These are the activations of a small neural network, seen along a few directions. Each row is one input.
In each table, some parts of the input vary, and every possible input appears once, in random order.
A made-up example of a description, with smaller parts first: values(3) and (point or ring(11) or (line(4) and ring(5))).
Shared parts are said once, and a part with two or three values counts as separate values.
In the rows, 128 means zero.

Other details of the inputs vary at random and push rows far along two fixed directions, the same in every table; ignore that.

A family of inputs:
row 1: [ 77 180  93 134  60 137 113 139 173 115 154  57]
row 2: [151 100 120 113 111 118 130 121 180 150 157 119]
row 3: [143 115 128 121 175 149 158 123 133 156 141 115]
row 4: [143 109 140 115 173 136 137 135 154 157 111 119]
row 5: [197  35 138  92 212 126 168 123 165 176 148 152]
row 6: [109 192 156 207 106 176 125 134  51  64  55 193]
row 7: [170 123 167 185 146 145 134 120  69  98  70 219]
row 8: [ 50 152 102 123  97 108  88 124 148  94 138  45]
row 9: [125 109 147  84 121 102 136 117 168 157 143 117]
row 10: [131  83  92  89 148 116 117 150 105 137 156 112]
row 11: [ 62 179 135 128  83 133 128 112 137 122 153  84]
row 12: [137  97 161 174 148 142 129 121  42 117  69 217]
row 13: [121 109 114  89 148 108 137 101 125 135 162 109]
row 14: [237  52 124  71 188  94 136 133 138 159 138 161]
row 15: [ 88 220 121 206  67 156 114 153 108  75  90 125]
row 16: [ 64 223 143 198  57 170 118 116 113 102 107 127]
row 17: [152 114 125  99 116 117 122 125 184 161 145 124]
row 18: [137  96  99  91 151 117 113 139  94 145 167 105]
row 19: [175 133 166 197 133 149 142 123  99 112  79 233]
row 20: [115 195 101 154  93 137 101 149 140 108 153  86]
row 21: [104 185  91 128 103 137  85 150 123  96 157  50]
row 22: [184  44 141  66 159  97 193 101 155 176 168 170]
row 23: [ 51 161  98 109  96 121 108 127 135  91 142  51]
row 24: [139 111 163 161 148 134 124 124  42 131  47 217]
row 25: [104 105 129  87 111 100 126 122 185 141 177  78]
row 26: [165 132  96  98 118  99 102 162 184 140 156  74]
row 27: [122 126 182 155 150 124 146  95  77 120  56 227]
row 28: [131 103 111 110 166 138 155 140 157 148 146  96]
Description of these inputs: line(4) and (point or ring(6)).
Changing only the line(4) part turns row 8 into row 13. The same change can be made to row 2. Which row results?
Answer: row 16
A walk changes only the line(4) part. It starts at row 14 and steps to row 7. List the rest of the walk in order.
Answer: row 6, row 21
Which other rows agree with row 23 in the line(4) part? List them by row number.
Answer: row 1, row 6, row 10, row 15, row 22, row 28
Which other rows agree with row 26 in the line(4) part? List them by row number.
Answer: row 4, row 9, row 14, row 17, row 24, row 27

A family of inputs:
row 29: [184  73 142 150 173 128 154 132  96 113  96 204]
row 30: [ 88 193 112 151 105 145  72 166 108  94  92  78]
row 31: [ 84 210 144 164  78 148 102 143 147 113  87 106]
row 32: [ 25 191 129 158  91 158 115 124 103 109 111  75]
row 33: [130  88 155 134 164 130 182  83  97 123 118 184]
row 34: [130  52  97  27 147  64  94 134 198 158 197  47]
row 35: [ 75 205 132 183  82 169 127 131 141 115 113  99]
row 36: [ 80 190 148 178  69 131  89 136 156  93  93 110]
row 37: [172  94 161 148 135 133 172 113 148 129 105 195]
row 38: [162  88 150 112 129 109 161  85  69 149 126 227]
row 39: [182  87 129 147 181 138 167 116  95 110 124 184]
row 40: [201 111 147 136 112 120 167  96 111 152 130 234]
row 41: [167  72  48  38 174 104 108 169 188 165 235  16]
row 42: [ 69 206 129 186  78 155 135 121 150  81 124  89]
row 43: [191 115 166 143 157 149 173 108 126 180 102 207]
row 44: [ 33 202 137 150  94 154 103 130 100 123 102  73]
row 45: [194 101 143 138 187 149 146 132  79 157 101 196]
row 46: [ 74 187 119 176  88 131  59 161 111  69  87  83]
row 47: [203  99 125 132 140 120 139 120  63 130 128 224]
row 48: [126  78  91  12 154  79 103 145 193 174 199  32]
row 49: [119  47  83  22 151  72 121 142 208 149 218  27]
Describe the family of inputs behind these rows.
Answer: values(3) and (point or ring(6))
Changing only the values(3) part turns row 46 into row 34. The same change can be made to row 30. Which row results?
Answer: row 48
Which other rows agree with row 37 in the values(3) part? List them by row number.
Answer: row 31, row 35, row 36, row 40, row 42, row 43
